Each row below holds a small network's activations on one input, seen along a few directions.
Each table varies a few parts of the input and shows all the possible inputs, shuffled.
A made-up example of a description, with smaller parts first: one of 6 places along a line, together with either a single point or one of 11 places around a ring or (one of 2 separate values, together with one of 8 places around a ring).
Shared parts are said once, and a part with two or three values counts as separate values.

Other details of the inputs vary at random and push rows far along three fixed directions, the same in every table; ignore that.

Table:
row 1: [ 20  21 -15  10  -6 -12  21  -8  -9   2  -3  20   6]
row 2: [  7   6   0   5 -17  -8  -6   3 -19 -14  -4  12  23]
row 3: [ 15  -1  -5   3 -25   0  -9  -4 -21  -7  -8   8  14]
row 4: [-12  -6   8 -12   4   0  -6   3  10  -1   0  -4  -2]
row 5: [  0  -3  12  -7   0  -2  -3   1  -7  -9 -10   6  11]
row 6: [ -8   6 -36   6 -19   6  -8  26   8 -21  30 -23  -3]
row 7: [  9  -2  -5  15 -11  -9  -6   7 -22 -10  -9  10  22]
row 8: [-9 -8  7 -8  3 -3 -7  0 -2 -3 -5 -1 -8]
row 9: [  1  13   1   3  20   0  19  -6  11  14   6  -3 -19]
row 10: [-11  -8   5 -10   4  -4  -5   1  -1   2  -5  -1  -3]
row 11: [-11  -7   7  -5   2  -5  -8  -2  -2  -1  -3  -2  -8]
row 12: [ 12   2  -4   4 -21   3  -8  -2 -25  -6  -7   7  19]
row 13: [-10 -14   6   3   9  -1  -9   5   7   1  -3  -7  -8]
row 14: [ -4 -10   5 -10  -3   7  -9  -5   0   9  -7  -7   0]
row 15: [  4  -2   9   4 -12  -9  -7  -2 -10 -11  -3  12  13]
row 16: [  4   6  -3   8  21  -1  18  -4  20  17  -1   1 -14]
row 17: [-10 -11   8   0   8   1  -8   6  14   2  -2  -5   3]
row 18: [  9   5  -1   2 -16  -7  -5   5 -19 -16  -6  12  23]
row 19: [  2   6  -2   5  20  -2  19  -6  16  17   7   1 -15]
row 20: [ 19  12  -2   0   1   4  17 -16   3  16  -8  10  -3]
row 21: [ 7  9  3  5 17 -2 19 -8 19 12  7  6 -7]
row 22: [  1  -6  13   6   2  -3  -7   3  -3  -4 -10   5  15]
row 23: [ 21  15  -6   5  -5   4  18 -16  -3  12  -4  16   2]
row 24: [ -1 -10   7  -8  -4   7 -11  -6   0   4  -6  -8  -5]
row 25: [ -7  -7   7 -10   3  12 -10  -1   1   7  -3 -16  -5]
row 26: [ -9 -13   9   2   6  -5  -8   0  -1   1   1  -1  -5]
row 27: [ -5 -11  11   3   5  -1  -9   3  10  -3  -5  -2   1]
row 28: [ 14  11  -2  -1  10  -6  23 -11   2   8  -9  16  -4]
row 29: [17 17 -1  9  0 -8 21 -9  4  5  1 18  6]
row 30: [ -5  -9   8  -6  -4   9 -11  -7  -1   3  -2  -4  -6]
row 31: [ -9   8 -32   9 -15   8  -6  28   3 -17  32 -24   3]
row 32: [-11  -5   7  -8   8  -1  -5   2  -5   0  -4  -4  -4]
row 33: [-11  -9   9   1  10  -2  -6   2  -4   3   2  -4  -1]
row 34: [ -8  -9   9 -11   4   2  -5   2   9  -7  -2  -4  -6]
row 35: [-1 -5 14  4  2 -5 -6  0 -7 -4 -2  6 14]
row 36: [  3  11  -1   2  15  -4  20  -9  11  15   3   5 -14]
row 37: [  2  14   0  -2  15   0  18  -7  23  11   5   1 -14]
row 38: [-10  -6  10 -10   3   1  -7   2   9  -6   0  -5  -7]
row 39: [-12  -4   8  -5   7  -2  -7   1  -5   1  -3  -5  -4]
row 40: [  4  -7   9  -3 -11   4 -10  -9 -11   0 -10   5   3]
row 41: [-12  -7   5 -10  12   3  -3   4  -1  -1  -3  -8  -7]
row 42: [-14 -10   7  -3   4  -2  -8   1   2   1   3  -7 -11]
row 43: [ -7 -11  12   1   4  -3  -8   0   6  -3   3  -1   0]
row 44: [ -8  -7   7  -9   2  12 -10  -1   0   7  -1 -15  -6]
row 45: [  8  23 -47   5  -5  11  22  21  22  -9  30 -17 -10]
row 46: [ 10   3  -4   5 -20   4  -7  -3 -25  -6  -5   9  19]
row 47: [ -8   1 -43   2 -15   8  -5  28   1 -21  25 -24  -8]
row 48: [ 27  19 -15   9 -13   2  19 -12  -8   7  -3  16   8]
Each input here is: one of 3 separate values, together with either one of 4 places along a line or (one of 2 separate values, together with one of 6 places along a line).
Changing only the choice among 3 separate values turns row 41 into row 47. The same change can be made to row 31. Which row results?
Answer: row 15
Change only the choice among 3 separate values in row 39. List by row number the other rows that result.
Answer: row 1, row 11
A walk changes only the place on the line of 6. It starts at row 16 and steps to row 19. List the rest of the walk in order.
Answer: row 36, row 1, row 10, row 28
Change only the place on the line of 4 in row 44. List by row number the other rows that result.
Answer: row 12, row 25, row 46

Table:
row 49: [-4 -3  6 -3  5 -5  0  0  0 -3 -5  4 -1]
row 50: [ 4 -1  6 -3 -2  5 -1 -8  1  4 -5  1 -1]
row 51: [-3 -4  7  5  3 -6 -3 -1 -3  3 -3  3  2]
row 52: [-3  0  9 -1  5 -3  0  1 -2 -1 -1  4  7]
row 53: [-31  -5 -16 -17  20  25  -4  16  37   9  29 -49 -45]
row 54: [ 1 -1  4 -3  1  4  0 -6 -3  9 -5  1  1]
row 55: [-5 -3  6  0  2 -7 -2 -2 -1  0 -2  3 -3]
row 56: [ 0  0  5 -7  1  3  1 -7 -2  4 -5  0 -6]
row 57: [ -2  -8 -29   4 -40   6 -25  22 -21 -22  12 -11  24]
row 58: [ 0 -1  8  0  3 -3 -2  0  4 -1 -5  3  4]
row 59: [-2 -3  7  2  6 -3  0  1 -3  0 -6  4  5]
row 60: [-2 -5  5 -3  5 -6  1 -1 -1 -2 -4  4 -2]
row 61: [ -2  -8 -28   5 -39   6 -25  21 -21 -23  12 -12  24]
row 62: [ 2  0  5 -2  2  4  0 -7 -4  7 -5  0 -1]
row 63: [ 32  31 -36  22  -3  -1  35   2  11  -1  16   8  -5]
row 64: [ 0 -3  7  5  0 -5 -3 -2  2  1 -2  4  1]
row 65: [-5 -4  5 -1  4 -6 -1 -2 -1 -1 -1  4 -3]
row 66: [-2 -1  8  1  6 -4 -2  1 -2  1 -6  2  6]
row 67: [-1 -1  3 -8  0  2  1 -6 -1  6 -5  1 -4]
row 68: [  9   1  11   4   3  -6   5  -7  -1   0 -11  15   8]
row 69: [-1  0 10 -2  2 -3 -1 -1  4 -4 -1  5  6]
row 70: [-18  -1  -9  -7   3   4  -4  16  12  -8  18 -18  -9]
row 71: [-3 -5  5  4  3 -5 -4 -1 -4  1 -1  3  3]
row 72: [ 0  0  4 -8  1  2  1 -7 -1  5 -5  0 -5]
row 73: [-4  0  6 -4  6 -5  0  1  2 -2 -5  2  0]
row 74: [ 0 -4  7  4  1 -4 -2 -3  2  0 -1  5  1]
row 75: [ 2 -1  5 -3  1  4  0 -7 -4  8 -5  0  0]
row 76: [ 36  35 -33  17  -5   7  35  -6   9   5  13   6  -9]
row 77: [ 3  0  6 -2  2  4 -1 -7 -5  6 -5  0 -2]
row 78: [-1 -6  6  3  5 -4 -1  0 -4  1 -4  4  3]
What do these inputs look like to the network?
Answer: one of 3 separate values, together with either one of 4 places along a line or one of 6 places along a line
Changing only the choice among 3 separate values turns row 69 into row 70. The same change can be made to row 74. Which row results?
Answer: row 65
Change only the choice among 3 separate values in row 63. List by row number the other rows that result.
Answer: row 60, row 78

Table:
row 79: [ 4  1  5 -2 -4  4  0 -8  1  4 -2  3  0]
row 80: [-45 -38  13 -15  -4   0 -45  25  -5 -19   5 -26   5]
row 81: [ 2  3  1 -2  0  3  2 -7 -7  7 -3  1 -2]
row 82: [-1  0  5  1  6 -7  4  1  0 -3 -1  7  0]
row 83: [ 0  0  4  5  5 -6  4  0  4  0  0  6  4]
row 84: [ 4 -3  3  0 -2  4 -2 -7 -2  6 -7  2 -2]
row 85: [-1 -1  7  5  5 -6  0  1  3 -1 -2  5  3]
row 86: [ 17  15 -46  13 -47   1  -5  19 -26 -27  18   0  23]
row 87: [-2  1  6  1  6 -8  2  1  0 -3 -3  5  0]
row 88: [ -7  12 -34   1  15  24  15  14  34  14  32 -38 -35]
row 89: [ 3  4  3 -9 -2  5  2 -4 -1  0 -6  1  1]
row 90: [ 3  1  1 -4  0  3  2 -5 -7  6 -6  0 -2]
row 91: [-1  3  2  1  5 -8  5  1  2 -2 -2  6  0]
row 92: [-2  0  4  0  6 -8  4  0  1 -2 -2  7  1]
row 93: [ 6 -1  3 -1 -3  3 -1 -7  0  5 -4  1 -1]
row 94: [ 0  0  5  5  5 -7  2  1  4  0 -2  5  4]
row 95: [ 5  3  1  2  1  5  2 -7 -3  9 -1  0  0]
row 96: [ 5  1  1 -5 -2  1  2 -7 -2  3 -4  2 -4]
row 97: [ 1 -1  5  5  6 -5  3  1  3 -1  0  6  3]
row 98: [ 3 -1  0 -4 -2  3  0 -7 -4  4 -6  3 -5]
row 99: [ 1 -1  6  6  6 -6  2  1  2 -2 -1  5  3]
row 100: [ 5  3  4 -5 -2  7  1 -5  2  2 -5  1  3]
What do these inputs look like to the network?
Answer: one of 2 separate values, together with either one of 5 places around a ring or one of 6 places along a line
Changing only the choice among 2 separate values turns row 83 into row 92. The same change can be made to row 84. Which row results?
Answer: row 98
Change only the choice among 2 separate values in row 88. List by row number the other rows that result.
Answer: row 90
A walk changes only the place on the ring of 5. It starts at row 83 and steps to row 97. List the rest of the walk in order.
Answer: row 99, row 85, row 94

Table:
row 101: [-32 -22  -3 -10   9   7 -20  19  19  -3  14 -29 -18]
row 102: [  9   7 -16   6 -34 -16  -7  12 -42 -28  -4  19  35]
row 103: [-19 -20  37 -20   7 -14 -14 -11  -9   0 -21  13  -1]
row 104: [-12 -13  38 -13  26  -3  -3 -12  11  11 -21   7  -6]
row 105: [ 19   6  10   2 -30 -24  -6  -6 -46 -24 -25  40  43]
row 106: [-16 -11  39 -21  20  -9  -1 -17   7   6 -19   9 -11]
row 107: [-32 -20  -1 -14   8   6 -18  18  16  -6  16 -30 -21]
row 108: [ 14   3   5 -18 -16   9   0 -24 -23   8 -17  11   1]
row 109: [  9   4 -19 -10 -20  19  -4  -6 -13   3   2 -12  -4]
row 110: [  0   1 -15  14  -3   0   0  10   0  -4  11  -4   3]
row 111: [ 10   5 -18   8 -34 -19  -9   9 -43 -28  -4  20  31]
row 112: [-11   3 -38   8  -4   7  -3  26   9 -11  27 -26  -9]
row 113: [  1   4 -13   2  -8  -2   1  10   0 -15   8  -3   1]
row 114: [-14 -14  37 -12  26  -7  -3 -13   6  13 -22   6  -4]
row 115: [ 33  34 -10  12  25  -3  52 -20  29  18   0  18 -20]
row 116: [  2 -17  40   4  -3 -18 -17 -14 -25   1 -28  27  34]
row 117: [  2   4 -11  10  -4   3  -1  13   4  -7   9  -4   8]
row 118: [ 31  39 -10   9  31  -4  56 -18  22  21   3  15 -24]
row 119: [  3  13 -35  16   1   8  15  17  23  -1  29 -16 -15]
row 120: [-33 -17   1 -16   9   8 -19  21  15  -8  14 -30 -13]
row 121: [-10 -18  40  -4  23  -6  -7 -16  13  17 -14   8  -6]
row 122: [  2   3 -37  13 -34  -8 -14  26 -28 -31  15  -5  22]
row 123: [-22 -19  -3 -17  -7  31 -27   4  10  13   8 -40 -17]
row 124: [ 26  16 -42   6 -40  15  -1   2 -22  -5   5  -5  13]
row 125: [  2  14 -34  20   4   8  12  16  19   2  31 -18 -11]
row 126: [10  0 13 11 -1 -8  2 -9 -1  1 -7 17 15]
row 127: [ 32  35  -7  19  29  -1  52 -17  24  24   3  16 -17]
row 128: [-22 -18  -1 -14  -7  31 -28   4  11  15  11 -41 -16]
row 129: [-12 -22  44  -5  12  -5 -20  -8  -2   5 -18  10  14]
row 130: [ 28  22   6  15  17  -5  33 -19  16  13  -7  23  -6]
What do these inputs look like to the network?
Answer: one of 5 places along a line, together with either a single point or one of 5 places around a ring
Changing only the place on the line of 5 turns row 120 into row 105. The same change can be made to row 109. Which row results?
Answer: row 108
Which other rows agree with row 128 in the place on the line of 5? List them by row number.
Answer: row 116, row 121, row 125, row 126, row 129
A walk changes only the place on the line of 5. It starts at row 102 and steps to row 118. List the rest of the walk in order.
Answer: row 114, row 127, row 116

Table:
row 131: [ -6   3  27 -13  23  -3  10 -14  13   9  -7   5 -12]
row 132: [-20  -6   9 -17   4   0 -12   8  11  -7   4 -12  -1]
row 133: [  3  10 -35   8  -9  18   4   6   1  13  16 -24 -14]
row 134: [-14 -22  36   4  10  -9 -13  -7  -2   4 -12   9   5]
row 135: [ -8  -3  16 -10  19   0   7 -21   5  15 -14   6 -25]
row 136: [-11  -1 -19  -2 -17  -3 -11  22 -16 -17  18 -11   9]
row 137: [ 25  21 -21   3 -19   0  18  -3   0  -9  -1  13   2]
row 138: [-16 -15   7 -16  -4   6 -15   1   4  -6   0 -13  -9]
row 139: [ 13  -9  -7   1 -39 -14 -24   2 -46 -26 -13  21  31]
row 140: [ -6  16 -33   5   2   2  15  15   5  -2  23 -15 -15]
row 141: [ -8  -9  26  -5  25  -5   4  -4   5   8 -12   5  -7]
row 142: [ 44  25  16  23   3 -19  34 -29  -1   8 -22  57  23]
row 143: [ -5 -17  32 -13  -1  12 -19 -18  -8  12 -18   0   5]
row 144: [ -8   2 -20  13  16  -1   5  15  23  10  20 -20 -19]
row 145: [ 27  24 -18  16   2  -7  25   2   2  -7   5  12   8]
row 146: [-13 -24  -4  13 -36  -8 -42  27 -24 -33   6  -6  37]
row 147: [-14  -1  -5   0  28  -1   7   6  17   8   7 -13 -18]
row 148: [ -1   1 -17  -8  -6  24  -1   5  19  11  15 -29 -10]
row 149: [ 25  24 -19  13  -1  -4  26   4   7  -7   3  15  10]
row 150: [ -5 -20  29 -12   1  10 -18 -17 -14  16 -17   0   2]
What do these inputs look like to the network?
Answer: one of 4 places along a line, together with one of 5 places along a line
Changing only the place on the line of 5 turns row 137 into row 132. The same change can be made to row 138. Which row results?
Answer: row 131
Change only the place on the line of 4 in row 149. List by row number the other rows that result.
Answer: row 141, row 145, row 147
Change only the place on the line of 4 in row 148. List by row number the other rows that result.
Answer: row 133, row 143, row 150
